A small network was shown many inputs. Here are its activations along a few directions, one row for each input.
In each table, some parts of the input vary, and every possible input appears once, in random order.
A made-up example of a description, with smaller parts first: ring(5) and (point or ring(9) or (values(3) and line(4))).
Shared parts are said once, and a part with two or three values counts as separate values.
In the rows, zero is written as 128.

Other details of the inputs vary at random and push rows far along two fixed directions, the same in every table; ignore that.

Table:
row 1: [119 121 127 140 113 148 109 116 125 120 118 149 138 130 114]
row 2: [138 122 134 125 146 145 149 132 113 123 149 143 144 118 133]
row 3: [126 163 131 127 113 131 137 119 145 136 132  85 101 144 111]
row 4: [130 154 105 122 107 132 140 117 140 130 122  94  94 149 134]
row 5: [114 110 114 127 144 116 119 132 116 136 125 143 136 137 139]
row 6: [131 121 142 127 147 105 129 143 122 125 137 128 154 115 122]
row 7: [109  99 138 133 122 124 159 111  98 163 172 111 207 112 117]
row 8: [150 107 111 139 154 113  89  79 121 107 106 156 154 125 135]
row 9: [170 168 108 111 139 105 108 161 170  78  86 113  15 132 131]
row 10: [134 108 153  95 122 127 104 142 111 144 138 154 133 119 170]
row 11: [118 156 137 112 136 156 163 147 130 133 134 118  98 148 139]
row 12: [107 124 133 131 141 140 124 137 115 127 133 159 141 135 130]
row 13: [103 153 134 130 112 140 151 173 142 126 140 134  95 142 134]
row 14: [108 150 130 125 106 160 134 119 140 125 119 111  91 138 125]
row 15: [115 149 129 139  86 148 137 152 152 118 123 125  95 136 119]
row 16: [154 127 138 136 189 108 110 109 116 124 137 151 174 128 126]
row 17: [ 85 104 123 132  84 124 170 153 114 167 147 102 148 136 141]
row 18: [148 123 131 135 129 122 121 105 130 125 138 112 144 115 107]
row 19: [121 139 116 113 118 112 156 165 130 131 130 104  92 128 141]
row 20: [114  96 138 143  86 123 140 110 111 145 139 106 204 106 104]
row 21: [137 111 116 132 180 107 104 100 110 119 120 164 160 127 149]
row 22: [107 146 129 129 106 131 117 136 150 140 115  99  91 135 104]
row 23: [204 136 108 116 223  92  93 128 140  75 108 178  85 117 144]
row 24: [165  89 117 151 139 103  94 108 121 111  99 165 147 119 128]
row 25: [128 152 128 129  93 150 140 154 148 108 124 110  96 124 120]
row 26: [ 97 156 135 118 134 153 146 145 135 132 135 119  94 141 142]
row 27: [100 109 147  94  36 150 135 126 113 173 141 106 141 120 149]
row 28: [114 133 138 129 162 119 122 116 125 141 137 129 144 127 126]
row 29: [146  80 134 145 116 150 135  84  93 125 143 150 218 104 115]
row 30: [110 158 131 129 114 132 124 117 149 137 124  90  93 134 113]
row 31: [130 153 132 123 108 164 148 125 137 129 121 107  95 143 124]
row 32: [ 69 121 137 126 100 134 153 144 120 174 150  96 155 135 116]
row 33: [112 134 105 126 100 132 120 133 144 132 110 107  85 143 125]
row 34: [156 111 106 130 123 124 128 104 125 122 129 121 138 114 126]
row 35: [130  93 113 138 146 118 141  90  86 151 146 152 221 127 143]
row 36: [201 136 135 141 197  90  57 127 164  73  76 183  81 119 111]
row 37: [148 100 145 143 176  98 103 132 125 122 123 170 166 117 122]
row 38: [116 155 134 121 119 141 155 173 134 117 139 120  99 128 134]
Description of these inputs: values(2) and (point or (values(3) and ring(6))).
Changing only the values(2) part turns row 32 into row 22. The same change can be made to row 17. Which row results? -> row 24
Which other rows does row 35 become when the values(2) part takes its other values? List them by row number. -> row 4
Which other rows does row 23 become when the values(3) part takes its other values? List them by row number. -> row 2, row 7
Which other rows does row 17 become when the values(3) part takes its other values? List them by row number. -> row 13, row 37

Table:
row 39: [112 155 140 118  99 160 133 148 149 124 120 122  74 139 129]
row 40: [105 150 121 113 131 130 157 149 133 144 142 104  93 145 140]
row 41: [136 135 131 137 140 144 119 107 128 114 129 135 142 124 109]
row 42: [ 99 110 119 132  75 136 139 124 122 149 129 107 144 125 127]
row 43: [119 152 119 120 111 124 135 140 155 128 120  83  73 133 112]
row 44: [174 126 131 113 194 115  90 136 125  91 114 185 104 117 152]
row 45: [114 157 120 112 134 132 157 148 139 135 141  99  87 138 136]
row 46: [115 114 132 123  73 138 138 135 126 147 132 108 132 123 126]
row 47: [112 115 123 135  70 140 146 114 119 154 138 100 159 128 124]
row 48: [138  77 130 139 106 128 100  86  97 135 125 158 204 108 132]
row 49: [ 98 122 133 132 101 133 160 144 119 149 151 111 154 128 128]
row 50: [104 138 129 137 100 156 151 119 126 137 140 104 140 132 109]
row 51: [ 91 119 127 121 119 134 165 123 107 167 160 103 164 132 132]
row 52: [ 98 131 124 120 124 131 162 132 116 157 153 105 138 137 135]
row 53: [152 159 126 131 155 138 109 130 149  91 109 141  82 135 116]
row 54: [156 108 124 142 134 115 111 107 126 120 118 138 154 119 116]
row 55: [142 154 133 122 175 108 115 143 145 114 124 137  94 131 125]
row 56: [ 88 119 143 114 106 136 147 149 111 162 146 120 144 133 145]
row 57: [138 128 137 135 131 145 115 123 132 112 115 155 122 131 126]
row 58: [100 124 136 129  81 164 142 129 119 139 138 124 142 126 123]
row 59: [151 121 124 130 115 126 110 119 130 118 114 139 127 127 132]
row 60: [182 129 120 136 177 105  75  95 139  88  96 159 116 124 124]
row 61: [150 117 126 130 118 122 113 128 133 118 114 138 124 124 126]
row 62: [142 123 119 136 133 114 114 122 137 116 113 124 116 124 116]
row 63: [177 124 141 119 189 115  90 136 125  85 109 188 117 115 145]
row 64: [138 110 133 142 154 115 124 121 114 123 137 151 172 118 125]
row 65: [103 108 128 125  74 135 136 134 122 148 131 107 135 120 124]
row 66: [112 163 132 116 130 127 150 157 149 129 139  96  84 135 122]
row 67: [138 129 131 135 127 147 115 124 128 109 120 154 130 127 122]
row 68: [ 88 113 136 130  96 132 154 145 113 162 151 122 165 129 134]
row 69: [105 113 120 135  83 130 144 128 125 147 131  99 139 125 118]
row 70: [138  77 123 151 112 125 110  77  96 138 128 151 219 113 126]
row 71: [121 151 118 116  90 134 128 139 151 124 112 105  71 140 135]
row 72: [ 94 124 134 134 111 127 155 139 118 159 151 111 156 131 126]
row 73: [143 120 134 138 163 113 121 123 123 117 135 147 155 120 123]
row 74: [105 160 127 114 135 125 148 160 141 140 132 104  82 149 139]
row 75: [172 122 143 124 185 108  84 140 130  87 114 187 119 115 139]
row 76: [137 116 135 136 159 111 114 132 120 125 130 160 153 124 132]
row 77: [100 118 116 136  89 132 142 111 125 151 133  91 148 125 116]
row 78: [151 160 133 132 160 138 109 125 155  97 109 139  80 138 117]
row 79: [129 119 127 118 150 123 129 136 116 131 134 153 130 132 149]
row 80: [101 121 117 131  93 132 141 110 127 150 134  88 145 124 115]
row 81: [138  92 134 144 151 123 134 105  92 133 142 156 211 112 129]
row 82: [105 148 131  99 123 135 144 163 134 139 137 118  74 141 152]
row 83: [122 157 116 122 100 132 130 130 153 126 116  91  75 142 127]
row 84: [119  72 137 140 142 120 123 108  81 153 143 171 233 118 142]
row 85: [152 157 132 133 157 138 109 128 154  95 106 142  79 139 119]
row 86: [174 125 116 138 176 103  75 106 140  88  94 160 110 120 123]
row 87: [114 129 127 130  88 134 145 110 129 150 138  89 143 128 116]
row 88: [117 154 130 116 122 135 156 160 139 127 132 109  88 136 136]
row 89: [165 122 131 128 202 102  90 129 122 103 111 183 132 129 143]
row 90: [128 153 122 125 100 131 138 128 149 131 124  88  91 137 121]
row 91: [140 140 132 123 160 123 134 130 127 118 133 130 127 123 126]
row 92: [135 123 124 119 146 128 132 138 119 123 134 149 129 126 147]
row 93: [141 148 142 111 159 115 104 162 143 109 118 154  78 129 141]
row 94: [115 156 120 109 128 135 154 159 140 130 136 109  77 140 145]
row 95: [172 115 124 127 164 108  66 116 136  87  92 176 106 115 133]
row 96: [107 117 120 136  92 128 145 120 126 148 135  90 143 123 111]
row 97: [114 148 113 122  98 129 130 140 151 127 114  97  74 137 126]
row 98: [164 146 128 115 129 123  93 137 151  99 101 142  68 129 136]
row 99: [ 93 135 133 121 126 128 156 136 121 160 148 102 143 138 130]
row 100: [113 159 122 108 135 133 156 147 140 135 142  97  87 136 134]
row 101: [152 122 124 133 125 119 115 124 136 117 114 131 121 125 122]
row 102: [136  89 124 140 155 123 134 102  90 139 147 156 209 113 136]
row 103: [136  70 124 148 116 117 111  98  98 134 124 155 205 107 121]
row 104: [143 145 123 114 174 116 121 146 136 112 123 148  85 140 147]
row 105: [178 131 136 142 185 128  81 112 139  83  98 185 115 127 124]
row 106: [117 123 123 135  82 136 145 112 125 149 136  96 148 130 121]
row 107: [154 154 129 121 175 118 125 141 140 101 120 137  93 130 131]
row 108: [102 133 138 137 103 157 150 113 128 146 140 104 147 132 111]
row 109: [103 119 134 124  99 142 164 144 112 148 146 119 152 126 138]
row 110: [ 92 129 131 126 123 128 158 136 116 161 148 105 151 139 132]
row 111: [133  83 138 144 138 120 123 117  96 131 142 168 210 110 132]
row 112: [131 155 121 122 107 127 137 141 156 128 120  86  75 137 115]
row 113: [134  92 132 154 128 145 117  92  98 125 133 163 209 114 115]
row 114: [128 154 125 120 108 126 138 138 155 128 123  85  80 134 113]
row 115: [108 164 130 119 133 122 146 160 149 137 135 101  81 141 125]
row 116: [141  89 125 147 128 120 108  71 103 134 128 140 208 112 117]
Changing only one part turns row 76 into row 115. The same change can be made to row 105. Which row results? -> row 78
Changing only one part turns row 67 into row 53. The same change can be made to row 59. Which row results? -> row 106
What is each input in this table made of? -> line(6) and (values(2) or ring(5) or ring(6))
Which other rows does row 102 become when the ring(6) part takes its other values? List them by row number. -> row 40, row 64, row 72, row 74, row 81
Which other rows agree with row 91 in the line(6) part? List them by row number. -> row 41, row 43, row 51, row 55, row 66, row 80, row 87, row 99, row 100, row 108, row 114, row 116
Which other rows does row 85 become when the values(2) part takes its other values? List them by row number. -> row 53

Table:
row 117: [156 160 121 105 135 124 100 155 160  90  94 138  29 142 138]
row 118: [103 103 138 132 117 125 157 124  97 163 165 136 206 128 139]
row 119: [ 91 160 130 109 109 139 177 174 143 163 145  87  71 149 138]
row 120: [ 96 114 117 134  80 147 156  96 109 166 146  95 174 127 128]
row 121: [120 156 129 122 104 157 148 143 140 121 134 109  90 137 126]
row 122: [114 152 128 113  84 137 149 172 154 126 127  91  53 137 135]
row 123: [175 106 126 139 179 104 107 101 120 101 116 159 164 111 120]
row 124: [ 96 156 128 126  92 149 138 135 155 141 122  88  80 148 121]
row 125: [ 98 107 111 129  71 132 148 107 106 170 146  93 174 123 130]
row 126: [118 120 128 116 168 125 125 134 120 125 139 151 128 124 139]
row 127: [125 145 123 120 116 122 107 139 153 121 106 117  79 141 124]
row 128: [100  91 127 145 137 127 146 118  86 152 148 147 215 123 142]
row 129: [187 142 129 125 183 124  76 114 145  74  86 186  83 125 138]
row 130: [ 87 167 145  97 107 143 166 172 138 154 148  81  81 143 143]
row 131: [156 161 132 133 167 124  93 130 156  90 107 143  77 135 112]
row 132: [137 136 134 138 140 121 115 135 140 116 121 133 128 122 107]
row 133: [130  90 135 145 108 138 141 115 100 138 148 143 210 105 119]
row 134: [170 103 133 148 177  91  72 107 121  97 102 182 152 107 115]
row 135: [111  83 121 139  90 121 150 107 101 162 150 101 199 114 126]
row 136: [190 109 124 145 196 111  90  80 114  89 110 182 166 117 121]
What is each input in this table made of? -> values(5) or (values(3) and ring(5))
Which other rows does row 132 become when the values(3) part takes its other values? List them by row number. -> row 123, row 133
Which other rows does row 120 become when the ring(5) part takes its other values? List them by row number. -> row 123, row 125, row 135, row 136

Table:
row 137: [136 138 114 147  59 140 146  99 150 138 106  95  92 145 117]
row 138: [150  65 116 162  75 132 118  84 112 150 115 119 185 121 111]
row 139: [ 73 116 110 120  79 114 140 132 118 193 139  96 153 140 148]
row 140: [129 107 148 144 147  91 130 155 127 124 128 134 164 123 109]
row 141: [115 175 133 114 131 114 172 204 172 119 141  80  37 121 123]
row 142: [149 129 146 135 188 165 121  98 109 110 118 169 156 131 133]
row 143: [165 132 149 135 215 113 104  99 136 107 140 150 144 104 116]
row 144: [206 140 120 127 202 109 114 155 125  72 131 192 118 123 138]
row 145: [100 122 166 108  22 163 122 158 123 136 139 127 139 117 172]
row 146: [100 102 133 140 102 163 187 146  85 146 145 137 187 123 140]
row 147: [163 171 131 134 230 135  58 121 154  61  95 196  48 149 128]
row 148: [115  82 120 124 130  86 121 106  99 167 139 110 201 127 134]
row 149: [150 126 157 142 192 105  91 100 126 119 123 147 169 132 103]
row 150: [130 216 132  95 143 162 164 160 168 119 151  85  32 159 125]
row 151: [ 76 128 101 112 107 136 137 133 128 151 130 117  85 150 159]
row 152: [110 142 159  67  60 159 130 178 151 142 127 112  30 122 125]
row 153: [ 98 120 118 140 130 141 135 166 133 110 131 162 110 137 132]
row 154: [188 140 114 108 221  66  90 126 145  93 111 146  69 113 156]
row 155: [ 96 119 137 149 109 113 134 165 130 149 131 141 153 127 115]
row 156: [130 121 146 154 164 125  82  96 115 142 126 168 192 127 110]
row 157: [155  78 113 157 111 125  92  90 108 119 112 121 195  94  95]
row 158: [ 96  93 113 115 103 144 168 109  85 166 137 120 180 136 165]
row 159: [128 132 111 147  81 145 140  73 148 114 116 103 146 127  97]
row 160: [125 135 107 144  91 132 124  95 124 106 116  95 148 104  86]
row 161: [117 171 106  82 107 122 177 154 130 145 154  77  68 149 160]
What is each input in this table made of? -> values(2) or ring(5) or (values(3) and ring(6))
A walk changes only the ring(5) part. It starts at row 160 and steps to row 157. List the rest of the walk in order. -> row 138, row 137, row 159
Which other rows does row 148 become when the ring(6) part takes its other values? List them by row number. -> row 139, row 151, row 154, row 158, row 161
